A small network was shown many inputs. Here are its activations along a few directions, one row for each input.
Each table varies a few parts of the input and shows all the possible inputs, shuffled.
Descriptions start from the smaller parts, as in this example, which fits no table here: one of 3 separate values, together with either a single point or one of 9 places around a ring or (one of 4 places along a line, together with one of 8 places around a ring).
Shared parts are said once, and a part with two or three values counts as separate values.

Other details of the inputs shift rows strongly along two fixed directions, in all tables alike. That doesn't count.

Rows:
r1: [  9   7   3   5   4  -4  -2   3  -2   2 -10   1  -4  -1]
r2: [ 1 10 -1 -5  0 -1  5  0  2  6 -2  2  5  0]
r3: [ 2 10 -3 -3 -3 -9  1  0 -4  4 -2  6 -7 -2]
r4: [ -7 -16   6   5   3   5 -14  -2  -7 -15   7 -21  -9  -1]
r5: [ 1 13 -1 -8  0 -3  7  3  0  4 -1  0  1  0]
r6: [ -7 -16   4   1   5   7 -11  -1   0 -12   6 -26  -8   3]
r7: [ -1  12  -1 -11  -2  -1   2   2   1   6  -4   0   4  -2]
r8: [ 2 11  4 -9 -2 -5  4  1  0  4 -4  1  4  1]
r9: [ -4 -45 -13  31  14  24  -1  -7  10  -7   0  24  33   5]
r10: [  9  -2 -10  18   5   8  10   0   4   5  -9  27  16   7]
r11: [-8 -2  4 -6 -5  2 -6 -1 -6 -5  4 -5  2 -4]
r12: [-9 -1  1 -7 -4  4 -4 -1 -3 -3  5 -8  2 -3]
r13: [-1 10 -2 -7 -1 -5  4  6  3  7 -3  3 -8  1]
r14: [-13 -15   6  -2  -3   5  -7  -2  -8 -18  14 -16  -1   0]
r15: [ 2 15 -2 -6 -3  0  6  2  0  3 -2  0 -2  5]
r16: [ 4 13 -2 -8 -1  0  7  4 -2  5  0  0 -1  2]
r17: [ 0 12 -3 -5 -5 -4  2  4  4  3  0  5 -7 -6]
r18: [-2 -5  6 -3 -2 -5 -8 -3 -2 -6  5 -4 -6  2]
r19: [  7   9   7  -5   1  -5   1  -4   1   7 -11  -2  -2  -3]
r20: [ 1 11 -1 -4 -6 -5  0  4  0  1 -1  8 -7 -6]
r21: [  9  -7 -13  14   9   1   8  -1  11  10  -9  26  12   5]
r22: [  7   9   8  -2   0  -5  -1  -4  -3   5 -11   0  -2  -5]
r23: [ 3 12  4 -5 -2 -6  4  3 -5  0 -3  4  2  0]
r24: [-2 11 -3 -4 -2 -4  3  4  0  7 -1  4 -9 -2]
r25: [ -9 -18   8  -3   2   7  -9  -9   0 -10   5 -24  -5  -1]
r26: [-1 10 -1 -3 -4 -6  1  5 -4  4 -2  7 -8 -2]
r27: [-11 -20   7  -3  -6   2 -11   2   0 -19  11 -12  -7   1]
r28: [ 2 15 -1 -2 -6 -1  4  1 -7  1 -1  4 -3  2]
r29: [ 7 17 -3 -6  1 -8  3 -1  5 12 -4  8 -4  0]
r30: [  3 -31 -16  28  15  20   6  -4  15   4  -7  31  35   5]
r31: [ -6 -20   8   5  -4   1 -11  -3  -5 -10  11 -23  -5  -5]
r32: [11  7  5 -1 -2 -9  2  3  3  9 -6 -5 -2 -3]
r33: [  9   9   2   1   6  -4  -1   3   2   4 -10  -3  -4   1]
r34: [ 2 12  5 -6 -4 -6  2  1 -4  3 -4  4  3 -1]
r35: [-10 -16   6  -4  -4   8  -5  -1  -3 -18  10 -18  -2  11]
r36: [  4 -32 -24  31  18  15   8  -6  18   6  -4  30  23   7]
r37: [ -3 -33  -6  15   9  18   1  -1   4 -11   7   4  16  10]
r38: [ -9 -15   3   4   4   7 -12  -2  -3 -13   8 -24  -9   0]
r39: [-13 -24   4  -2   0   4  -8   2   1 -14   9 -13  -5   7]
r40: [ 5  9  3 -7  0 -8  0 -1  3  5 -3  4 -5  3]
r41: [ 2 13 -2 -4  0 -6 -1 -3  1  7  1  3 -7 -2]
r42: [ -2  -4   7   0  -1   1  -6  -8  -6  -3  -1 -10  -5  -6]
r43: [-3 -6  3 -4 -3 -6 -5 -1 -3 -7  3 -4 -6  3]
r44: [-1 14  0 -6 -3 -2  4 -1 -2  6  0  1  2 -4]
r45: [-14 -13   1  -1  -4  10  -6  -3  -5 -16  14 -19  -4   6]
r46: [ -6 -20   6   1  -2   3  -8  -2   2  -8  11 -27  -4  -2]
r47: [ 12  -5 -12  24   8   4   8  -1  10  16  -7  17  14  -6]
r48: [  7  17   1  -1   1  -3   4  -5   0  13 -10   3  -3  -8]
r49: [  8  -4 -12  19   9   3   3  -5   6  10  -5  29  11   0]
r50: [ 0 13  2 -4 -4 -4  2 -1 -6  4 -1  4  2 -4]
r51: [ 4  9  1 -8 -4 -6  2  6  6  1 -4  5 -5 -1]
r52: [ 10   8   6   2  -4 -10   0   3  -1   7  -5  -3  -2  -5]
r53: [ 4 18 -7 -4 -1 -9  5  1  1 11 -4  9 -6 -3]
r54: [ 7 19 -2 -4 -3 -3  8  4 -8  7 -3 10  0 -2]
r55: [-1 -3  5 -5 -3  2 -1  3 -8 -8  5 -6 -1  4]
r56: [ 3 14 -3 -5 -2  0  6  3 -5  5  2  1 -2 -1]
r57: [-13 -21   7  -3  -4   2 -10   2  -4 -15  10 -13  -8   4]
r58: [ 3 12  3 -8 -1 -5  6  4 -1  2 -3  2  2  2]
r59: [ 0 13 -3 -3 -1 -2  6  2 -2  4  0  3  1 -3]
r60: [-5 -4  0 -7 -3  1 -3  3  6 -6  5 -6 -7 -1]
Description of these inputs: one of 5 places around a ring, together with either one of 3 separate values or one of 4 places along a line or one of 5 places along a line.
Changing only the place on the ring of 5 turns r4 into r38. The same change can be made to r50. Which row results?
Answer: r44
A walk changes only the place on the line of 5. It starts at r9 and steps to r34. List the rest of the walk in order.
Answer: r23, r55, r10
Change only the place on the line of 4 in r36. List by row number the other rows that result.
Answer: r13, r29, r60
List by row number the other rows that have the place on the ring of 5 in common with r39.
Answer: r8, r19, r21, r30, r32, r33, r35, r37, r40, r51, r58

Rows:
r61: [ -6 -12  -1  -4   0  -1  -8   0  14  -6   5 -10 -14   1]
r62: [ -3 -12  -3   0   2  -1  -4   8   6  -6   3 -13 -15   8]
r63: [-11 -11  -5  -3   1  -3 -10  -4   6   0   9 -10 -12  -5]
r64: [  0  -5   5   4   0   5  -4 -13  -5  -2   4 -22   2  -6]
r65: [  3 -21 -36  52  18  34  19  -2  12  14  -8  59  44  -9]
r66: [ 22  41   8 -11  -6 -24   8   6   4  20 -25  29  -4  -8]
r67: [  2  -8  10   6  -2  -1  -7   3 -14 -14   6  -6  -5   2]
r68: [  7  45 -10 -11   1  -9  16   5  -2  14 -11  28   8   6]
r69: [  3  -4   7   5   5   8  -2  -1  -8  -4   4 -23   1   2]
r70: [  9  40  -3 -13  -9 -19   3   1  -4  17  -3   0 -26 -10]
r71: [ 14  52  -1 -28 -12 -26  26  18   1  25  -9  21  -2  -5]
r72: [ -8 -13   9  -2  -4  -7 -14  -6  -6  -6   2  -2  -1  -6]
r73: [  7 -25 -18  34  23  17   6 -13  18  21 -14  29  37  -5]
r74: [  1 -13  10   1  -3  -6  -7   5  -6 -15  -4  -7  -4   7]
r75: [ -1 -11  11  -6   3   4  -6  -5   8  -3  -1 -20   3  -2]
r76: [ -2  -5  -4   6   2   3  -5   5  -2  -6  11 -12 -16   4]
r77: [ -4 -11   9   6  -6  -4 -11  -8 -12 -10   5  -4  -5  -5]
r78: [  2 -10   8  -1   4   4  -1   2   0  -4  -4 -24   2   5]
r79: [-14  -7   4 -10 -14   4   1   3   0  -8  14  -3   5   7]
r80: [-15  -6   0 -13   2  10   1  -7  -7 -12   5  -2  -4  13]
r81: [ -7  -6   1 -14  -5  10  -1   2  -4 -13  12  -7   7   7]
What do these inputs look like to the network?
Answer: either a single point or one of 5 places along a line or (one of 3 separate values, together with one of 5 places around a ring)
Change only the place on the ring of 5 in r75. List by row number the other rows that result.
Answer: r64, r69, r73, r78
A walk changes only the place on the line of 5. It starts at r71 and steps to r79. List the rest of the walk in order.
Answer: r81, r68, r80
